Each row below holds a small network's activations on one input, seen along a few directions.
Each table varies a few parts of the input and shows all the possible inputs, shuffled.
A made-up example of a description, with smaller parts first: line(6) and (point or line(9) or (values(3) and ring(8))).
Shared parts are said once, and a part with two or three values counts as separate values.
In the rows, zero is written as 128.

Other details of the inputs shift rows strongly along two fixed directions, in all tables alike. That doesn't count.

A family of inputs:
row 1: [107  89 134 118 120 127 134 187 159 122 154 120 129 203  88]
row 2: [150 206  94 141  91 124  75  28  83 151  97 150  81  42 212]
row 3: [101  77 125 125 142 141 155 179 129 127 147 119 144 185  95]
row 4: [159 199 170 123 176 130 167 122 129 122 138 120 157  89 101]
row 5: [117  75 128 117 127 135 144 176 149 123 153 114 126 206  91]
row 6: [ 90  40  78 128  40  77  48 140 158 146  72 149  71 157 178]
row 7: [164 177 153 131 155 195 176 122  92 129 177 117 144 114 122]
row 8: [163 184 156 127 157 196 178 119  90 128 180 117 150 108 123]
row 9: [161 198  98 137  70 128  71  39  81 143  95 150  88  28 217]
row 10: [107  65 141 125 164 105 156 187 165 134 114 121 147 166 103]
row 11: [157 206 154 121 153 168 161 119  98 113 171 121 153 114  99]
row 12: [144 179 159 135 191 160 181 111 111 108 139 123 170  75 112]
row 13: [119  89 142 122 103 132 136 193 150 115 151 116 134 186  86]
row 14: [ 76  43  82 136  76  47  56 135 183 128  42 150  95 123 166]
row 15: [100  84 133 120 110 115 134 192 143 113 139 115 146 186  78]
row 16: [161 182  94 130  92 139  83  24  83 153 100 146  76  52 218]
row 17: [ 95  73 129 120 160  98 146 164 170 105 113 122 149 167  85]
row 18: [ 96  98 139 125 156  99 142 171 174 103 117 127 152 160  77]
row 19: [112  90 135 122 120 130 135 187 158 122 154 120 125 205  86]
row 20: [ 84  24  60 135  75  93  64 135 144 159  77 154  75 161 195]
row 21: [138 158  98 132  82 122  74  66 111 149  99 150  77  88 195]
row 22: [107  77 151 137 135  90 130 179 180 116 121 126 163 161  85]
row 23: [165 195 149 116 161 174 171 105  87 114 172 114 155 113 105]
row 24: [166 188 164 118 184 136 175 109 118 123 137 114 157  88 109]
row 25: [156 174 166 136 183 136 166  99 127 120 150 123 169  99 106]
row 26: [ 92  63  63 143  84 100  60 100 118 160  76 150  69 118 203]
row 27: [132 123 109 159 126 103  90  62 130 158  83 156 108  61 209]
row 28: [104  85 148 137 153  90 133 168 184 122 129 131 154 173  85]
row 29: [165 198 166 122 127 173 160 128 101 112 174 113 153 103 105]
row 30: [151 199 100 142  79 125  68  38  73 141  94 143  86  23 208]
row 31: [111  81 147 118 132  84 138 194 176 121 108 118 150 157  85]
row 32: [157 196 148 119 162 169 172 102  84 116 169 110 155 112 101]
row 33: [145 200 152 126 157 161 153 118  93 113 166 115 148 111  92]
row 34: [157 175 153 124 157 192 176 120  88 127 170 120 151 112 118]
row 35: [ 94  35  67 126  64  84  58 124 157 155  85 144  63 171 188]
row 36: [103  84 124 117 144 126 140 167 131 117 146 111 137 189  80]
Each input here is: line(4) and (values(3) or line(6)).
The inputs of row 16 and row 34 match in every part but the line(4) part. If row 23 is changed in the same way as row 16 into row 34, which row does it become? -> row 20
Change only the values(3) part in row 31. List by row number the other rows that result. -> row 14, row 22
Change only the values(3) part in row 12. List by row number the other rows that result. -> row 10, row 27
Change only the line(6) part in row 13. List by row number the other rows that result. -> row 6, row 9, row 15, row 29, row 30

A family of inputs:
row 37: [109  43  94 126  91 122 100 138 144 170 119 131  78 190 172]
row 38: [ 94  88  91 144 129  85  88 114 145 160  72 155 102 108 178]
row 39: [ 95  59 109 143 126  75  92 147 178 161  90 147 101 154 152]
row 40: [123  54  99 120  80 118  90 143 147 158 113 141  79 184 165]
row 41: [141 137 117 152 124 101  84  69 139 160  83 156  93  69 203]
row 42: [109  82 149 126 166 122 164 173 155 105 135 115 166 152  81]
row 43: [167 202 137 135 105 109  94  62 121 143  95 138 109  49 175]
row 44: [152 159  88 136 106 162 105  36  58 168 115 133  76  61 226]
row 45: [136 174 127 143  93 175 125 110  80 127 153 136 125 104 144]
row 46: [162 180 101 148 101 106  81  22 117 151  76 155  91  12 242]
row 47: [145 169 155 123 152 134 161 125 118 105 136 110 162  90  91]
row 48: [109 100 141 113 125 162 152 204 119 103 180 103 152 193  60]
row 49: [157 181 119 154 141 121 107  53 115 150  98 150 111  37 206]
row 50: [ 95  60 137 135 177 111 151 186 160 119 125 120 154 170  84]
row 51: [150 173 162 135 124 189 172 159 102 110 202 111 161 152  83]
row 52: [132 166 133 126 177 153 153  89  90 104 160 117 161 122  91]
row 53: [ 98  53 114 128 106  80 109 167 188 123  94 130 123 166 126]
row 54: [ 84  90  58 120  91  82  63  96 122 128  78 133  61 144 158]
row 55: [153 225 146 110 169 162 173 110  93 100 178 104 141 129  80]
row 56: [139 169 159 137 205 150 180 134 108 124 152 113 169  99  90]
row 57: [177 194 131 121 101 169 113  84  93 141 147 135 100  87 164]
row 58: [ 97  96 139 102 144 114 147 193 165 104 159 107 125 237  40]
row 59: [132 129 136 126 123 104 136 142 153 120 123 123 143 123 112]
row 60: [100  68 106 142 140  83 113 159 169 151 101 138 120 154 140]
row 61: [132  97 103 126 115 147 133 120 113 161 142 124 101 157 168]
row 62: [153 200 168 124 164 160 176 112 114 103 139 120 172  74 102]
row 63: [150 155 134 136 108 112 104  82 145 135  98 140 110  75 166]
row 64: [168 212 162 143 111 193 145 108  88 127 185 120 133 103 122]
row 65: [167 205 167 129 133 120 130  95 117 130 132 129 142  73 127]
row 66: [103  50 120 134 106  77  95 146 191 138  90 144 110 154 149]
row 67: [118 110 107 124  75 131  94 150 128 133 139 128 102 154 148]
row 68: [133 169 171 118 157 127 164 155 120 106 143 117 179 119  73]
row 69: [126 108  84 124  81 134  83 109 100 140 110 138  81 116 176]
row 70: [138 153 155 126 156 141 161 128 124 102 132 112 160  98  98]
row 71: [168 173 131 119 141 187 155  95  67 131 158 119 128  99 142]
row 72: [152 204 151 124 141 133 143 102 106 118 119 125 155  66 122]
row 73: [ 92  60 101 132 108  83  95 127 165 133  73 150 112 124 164]
row 74: [111 103  90 137 101  91  65  69 142 144  99 150  90 137 171]
row 75: [129 161 135 119 108 171 134 148  95 117 164 123 136 134 114]
row 76: [ 98  53 132 111 148 162 181 202 128 134 168 109 145 229  80]
row 77: [137 156 142 141 115 184 150 141  83 112 177 114 143 131 100]
row 78: [149 115 147 112 146 172 182 182 121 120 184 110 152 193  84]
row 79: [148 171 169 117 122 177 153 166 117 115 195 110 146 155  83]
row 80: [ 91  41  92 142 115  79  85 123 162 137  65 146  99 124 171]
row 81: [ 95  51  70 119  62 108  68 149 135 145  92 149  75 168 169]
row 82: [121 185 129 106 157 149 158 125  98 100 152 114 133 145  77]
row 83: [101  84 148 118 141  92 139 192 149 109 126 112 161 168  65]
row 84: [ 81  68 138 111 180 131 172 198 151  94 171 115 187 242  19]
row 85: [103  87 146 118 144 101 145 193 155 105 123 105 161 171  61]
row 86: [136 165 138 141 168 136 141  96 116 134 112 141 142  71 151]
row 87: [133 109 133 110 122 155 151 186 132 119 171 115 138 189  89]
row 88: [166 182 135 118 134 190 159 101  71 131 155 130 132 103 145]
row 89: [172 207 172 127 143 139 154 101 126 119 143 120 150  75 108]
row 90: [129 103 116 146 113  94  88  92 162 148  80 152  97  97 187]
row 91: [ 98  60  96 130  83  55  76 154 180 139  73 136 104 154 149]
row 92: [165 203 158 129 137 120 141 103 109 122 135 125 154  72 127]
row 93: [152 186 156 134 174 154 164  94 113 117 127 133 159  65 134]
row 94: [125  99 107 145 121  93 102 101 157 141  83 147 109  97 183]
row 95: [ 91  61  91 129 122  89 100 133 157 124 121 136 123 193 121]
row 96: [ 98  84 138 116 135 101 146 188 165 109 119 121 157 167  71]
The inputs of row 88 and row 40 match in every part but one. If row 72 is changed in the same way as row 88 into row 40, which row does it become? -> row 43
The inputs of row 68 and row 65 match in every part but one. If row 93 is changed in the same way as row 68 into row 65, which row does it become? -> row 90
What is each input in this table made of? -> line(4) and (values(2) or line(5) or line(8))
Change only the values(2) part in row 54. List by row number the other rows that result. -> row 52
Change only the line(8) part in row 83. List by row number the other rows that result. -> row 42, row 47, row 50, row 56, row 70, row 80, row 85

A family of inputs:
row 97: [ 89  30 138 118 104  80 118 231 210 122 130 123 132 240  68]
row 98: [133 150 178 109 200 138 201 165 148  89 167 103 192 164  32]
row 99: [152 199 139 145 132 128 119  66 108 119 115 136 140  39 151]
row 100: [140 141 156 123 185 131 174 125 140 114 137 119 162 125 100]
row 101: [162 220 151 127 163 136 148  78  96 122 128 121 146  52 126]
row 102: [151 157 156 123 140 175 172 146 104 119 162 115 153 122 107]
row 103: [150 131 200 119 173 155 200 208 165 113 191 106 184 187  43]
row 104: [112  96  83 129  60 102  68 114 125 139  86 143  80 120 180]
row 105: [106  68  80 134  78 107  77 117 134 155  90 143  79 134 190]
row 106: [171 236 120 132 124 166 117  37  64 138 143 137 107  55 174]
row 107: [147 166 170 142 172 146 170 125 127 112 146 122 181  90 103]
row 108: [104  66 107 132 130  79 106 140 158 143  82 137 114 138 149]
row 109: [ 86  31 117 122 130 121 138 199 161 134 146 122 130 236  87]
row 110: [178 221 132 137 134 181 133  44  65 142 142 132 116  45 183]
row 111: [ 88  47 127 110 111 116 129 213 156 112 145 115 139 222  70]
row 112: [ 99  77 101 122  93 112 103 158 141 127 120 125 108 175 123]
row 113: [111  98  65 136  61  97  44  79 120 152  77 151  57 113 207]
row 114: [143 178 152 118 157 173 168 134  98 108 183 110 150 144  80]
row 115: [ 91  64  91 140 106  71  78 129 163 148  63 150  99 120 179]
row 116: [154 179 133 131 145 172 146  90  88 134 157 127 125  97 145]
row 117: [115  79  68 139  57  99  51  89 125 163  70 155  62  98 226]
row 118: [134 179 155 128 163 132 156 130 120 109 135 122 160  98  95]
The inputs of row 112 and row 105 match in every part but one. If row 98 is changed in the same way as row 112 into row 105, which row does it become? -> row 100
What is each input in this table made of? -> values(2) and (point or line(4) or line(6))
Change only the values(2) part in row 110. List by row number the other rows that result. -> row 113

A family of inputs:
row 119: [158 176 168 125 135 156 158 139 125 115 169 117 152 132  91]
row 120: [131 163 160 132 199 106 164 114 145 109 115 123 175  88  94]
row 121: [151 151 157 135 160 175 171 132 110 133 170 123 153 128 116]
row 122: [119 114  83 133 103 115  88  76 105 150  92 140  86 101 189]
row 123: [126 134  96 125 112 122  99  90 109 140 100 136  93 100 169]
row 124: [135 147 116 140  81 113  85 103 118 133  98 141 107  80 175]
row 125: [132 171 119 123 112 128 109  93 107 120 124 132 118 102 136]
row 126: [125  85 102 134 102 124 105 124 136 149 107 143 103 130 176]
row 127: [123 136 109 126 107 114 100 109 126 123 122 131 105 133 133]
row 128: [154 146 157 125 150 165 168 140 115 127 162 115 150 124 114]
row 129: [138 132 120 130  98 121 104 117 134 143 121 134 105 121 160]
row 130: [156 165 163 121 152 166 173 146 115 123 159 115 153 124 101]
row 131: [ 88  36 140 137 151  57 128 189 216 125  85 134 150 164  99]
row 132: [116 110 100 137 131 136 109  96 108 144 121 138 106 127 163]
row 133: [131 141 116 128 143 152 141 104 100 130 134 128 127 116 142]
row 134: [ 97  60 138 119 103 106 124 205 174 118 135 124 136 205  85]
row 135: [ 77  55 115 118 111  96 117 200 157 105 124 118 137 197  73]
row 136: [146 181 147 117 154 153 161 126 104 115 167 112 149 131  90]
What is each input in this table made of? -> values(2) and (point or line(8))
The inputs of row 130 and row 123 match in every part but the values(2) part. If row 131 is changed in the same way as row 130 into row 123, which row does it become? -> row 120

A family of inputs:
row 137: [141 173  90 135  94 133  88  57  76 137 108 135  88  67 184]
row 138: [138 148 161 122 191 148 185 142 129 116 145 115 163 130  91]
row 139: [154 156 146 134 126 162 147 113 118 135 159 127 128 124 139]
row 140: [111  61 118 121 105 124 121 176 154 140 127 128 108 185 131]
row 141: [140 146 107 136 140 121 116  71 114 142  94 139 121  67 181]
row 142: [104  45 119 128 105 126 121 188 150 134 130 123 121 187 116]
row 143: [140 167 160 115 166 175 177 146 112 100 189 109 165 168  56]
row 144: [152 170  98 148  81 146  80  52  87 157  99 151  85  44 233]
row 145: [111  93 110 135  91  73  80 128 172 131  94 138 104 136 148]
row 146: [ 80  47 114 134 142  97 129 167 161 128 106 134 135 165 119]
row 147: [109  91 118 128  96  73  82 140 168 136  93 141 109 144 139]
row 148: [138 172 131 120 132 146 131 102  97 128 150 125 124 128 123]
row 149: [144 169 148 133 124 123 129 117 123 116 121 125 143  85 119]
row 150: [147 159 155 135 185 145 172 110 127 119 149 124 158 114 107]
row 151: [143 183 159 131 141 140 147 133 122 108 140 125 162  91  99]
row 152: [139 153 153 130 181 152 167 119 114 119 138 117 164 100 107]
row 153: [126 161 153 116 161 171 176 161  99  98 183 107 167 155  62]
row 154: [100  82 100 116 108 114 112 156 138 125 121 124 103 183 113]
row 155: [100  75 120 122 100  80 105 168 170 123 100 130 128 158 112]
row 156: [144 156 117 140 144 112 111  61 115 151 100 147 109  69 184]
row 157: [114  65 106 125  92 120 109 156 142 143 118 133 109 163 150]
row 158: [ 96  72  96 113 103 112 108 156 135 123 121 126 114 183 116]
row 159: [145 168 130 128 110 108 106  99 132 129 102 135 112  79 151]
row 160: [156 157 163 123 153 171 174 154 118 132 183 115 154 148  92]
The inputs of row 145 and row 150 match in every part but one. If row 151 is changed in the same way as row 145 into row 150, which row does it become? -> row 146
What is each input in this table made of? -> values(4) and line(6)
A walk changes only the line(6) part. It starts at row 144 and steps to row 142. List the rest of the walk in order. -> row 157, row 140, row 160, row 139
Change only the line(6) part in row 143. List by row number the other rows that result. -> row 137, row 148, row 153, row 154, row 158
